Each row below holds a small network's activations on one input, seen along a few directions.
Each table varies a few parts of the input and shows all the possible inputs, shuffled.
Descriptions start from the smaller parts, as in this example, which fits no table here: one of 5 places around a ring, together with either a single point or one of 11 places along a line or (one of 3 separate values, together with one of 6 places along a line).
Shared parts are said once, and a part with two or three values counts as separate values.
In the rows, 128 means zero.

Table:
x1: [143 114 134 102 148  77 134 118 130 151  89 105]
x2: [119 140 126 133 117 124 111 146 202 141 178 153]
x3: [134 109 124 137 114 120 158  72  44 139  91 102]
x4: [129 181 147 110 166 170  74 245 183  43 143 132]
x5: [110 128 116 168  96 173 137 102 116 132 178 166]
x6: [137 102 125 127 133 110 144  96  83 148  84 104]
x7: [119 135 122 134 121 144 124 136 186 144 172 156]
x8: [136 108 139  95 153  68 127 124 150 147  86 101]
x9: [149 164 159  79 198 118  90 224 136  54  51  71]
x10: [135 109 123 124 119 109 155  83  63 140  95 106]
x11: [134 113 138 107 136  86 141 105 106 151  89 110]
x12: [118 135 119 150 108 153 129 131 162 141 179 159]
x13: [113 121 104 166  84 180 141  95  98 122 179 169]
x14: [115 135 113 159  98 159 127 113 133 139 178 157]
Q: The inputs of x11 and x12 match in every part but one. If x10 is changed in the same way as x11 into x12, which row does it become?
A: x5
Q: What do these inputs look like to the network?
A: one of 2 separate values, together with either a single point or one of 6 places along a line

Table:
x15: [109  92  97 174  67 169 161  27  82 179 174 178]
x16: [153 114 152  93 162  74 133 123 104 132  68  85]
x17: [109 104  98 179  63 181 175  39  59 161 180 172]
x18: [109  93  98 166  59 132 174  30 121 209 185 172]
x19: [138 112 145 103 156  65 137 125 130 162  60  73]
x20: [134 177 140 113 167 115  81 229 226 101 146 127]
x21: [113  89 100 167  57 147 176  37 102 184 182 180]
x22: [143 122 139 108 150 108 138 136  64 106  60  72]
x23: [119 169 147 106 163 140  83 220 210  79 145 126]
x24: [128 186 146 126 164 167  80 232 164  54 138 128]
x25: [154 115 138  94 161  88 125 119  84 113  59  89]
x26: [126 164 136 108 167 151  75 220 191  56 138 133]
Q: What do these inputs look like to the network?
A: one of 3 separate values, together with one of 4 places along a line
Q: The inputs of x25 and x26 match in every part but the choice among 3 separate values. If x16 is changed in the same way as x25 into x26, which row does it become?
A: x23
Q: Change only the choice among 3 separate values in x18. List by row number the other rows that result.
A: x19, x20

Table:
x27: [113 146 137 153 106 174 144 139 114 126 180 163]
x28: [137 130 140 135 134  85 149  86  96 177 124  97]
x29: [116 158 134 163 121 189 147 141  86 102 160 165]
x30: [120 102 112 108 134 131 161  97  88 109  99 147]
x31: [120 138  91 121 123 165  95 100  95 117 138 148]
x32: [132 120 155  64 175  79 115 172 220 139  95 146]
x33: [132 127  86 136  99 141  98 102 138 134 141 147]
x34: [139 113 150 148 110  91 147  93 124 187 110  88]
x35: [130 126 128 148 135 113 156 102  86 174  97  85]
x36: [156 127 148  63 150 116 119 192 108  42  65 102]
x37: [132 128 134 153 142 122 151 103  66 160  89  91]
x38: [113 136  86 119 113 160  98 100 118 132 143 141]
x39: [140 108  92 116 102 132  93 106 159 164 176 146]
x40: [117 143 147 167 107 181 140 136 101 103 161 160]
x41: [130 140 145 160 143 116 152  89  58 132  76  95]
x42: [127 129  80 152 129 174 102 115  88 106 116 148]
x43: [142 160 102  92 165 158  68 194 117  48 116  84]
x44: [126 122  84 123  97 133  96 105 151 155 160 147]
x45: [124 178 150 124 157 169 116 222 120  37 153  95]
x46: [117 153 169 143 171 138 109 208 235 127 167 140]
x47: [129  77 114 107 111  97 155 105 138 149 125 148]
x48: [126 146 184 125 184  64 109 154 207 161  83  77]
x49: [123 135 142 152  97 153 144 136 148 146 205 162]
x50: [154 166 163 106 160 103 115 187  90  85  57  41]
x51: [113 140 130 166 112 162 150 128 137 127 197 148]
x52: [132  72 109 109 108  84 158 103 154 153 132 148]
x53: [130 101 125  98 107 107 156  87 129 129 111 148]
x54: [119  91 132 101 114 120 149  93 107 118  99 148]
x55: [130  99 127 119 123 127 150 106  75  95  74 163]
x56: [126 138 117 116 173 115  60 179 236 134 126 132]
x57: [137 111 141 150 107  62 147  93 135 189 119  94]
x58: [114 136 142 162  88 138 147 122 173 138 202 151]
Q: The inputs of x45 and x50 match in every part but one. If x51 is changed in the same way as x45 into x50, which row does it become?
A: x28
Q: What do these inputs look like to the network?
A: one of 4 places along a line, together with either one of 2 separate values or one of 6 places along a line
Q: Change only the choice among 2 separate values in x50. List by row number the other rows that result.
A: x48
Q: A walk changes only the place on the line of 6. It starts at x29 and steps to x40. List the rest of the walk in order.
A: x27, x51, x49, x58
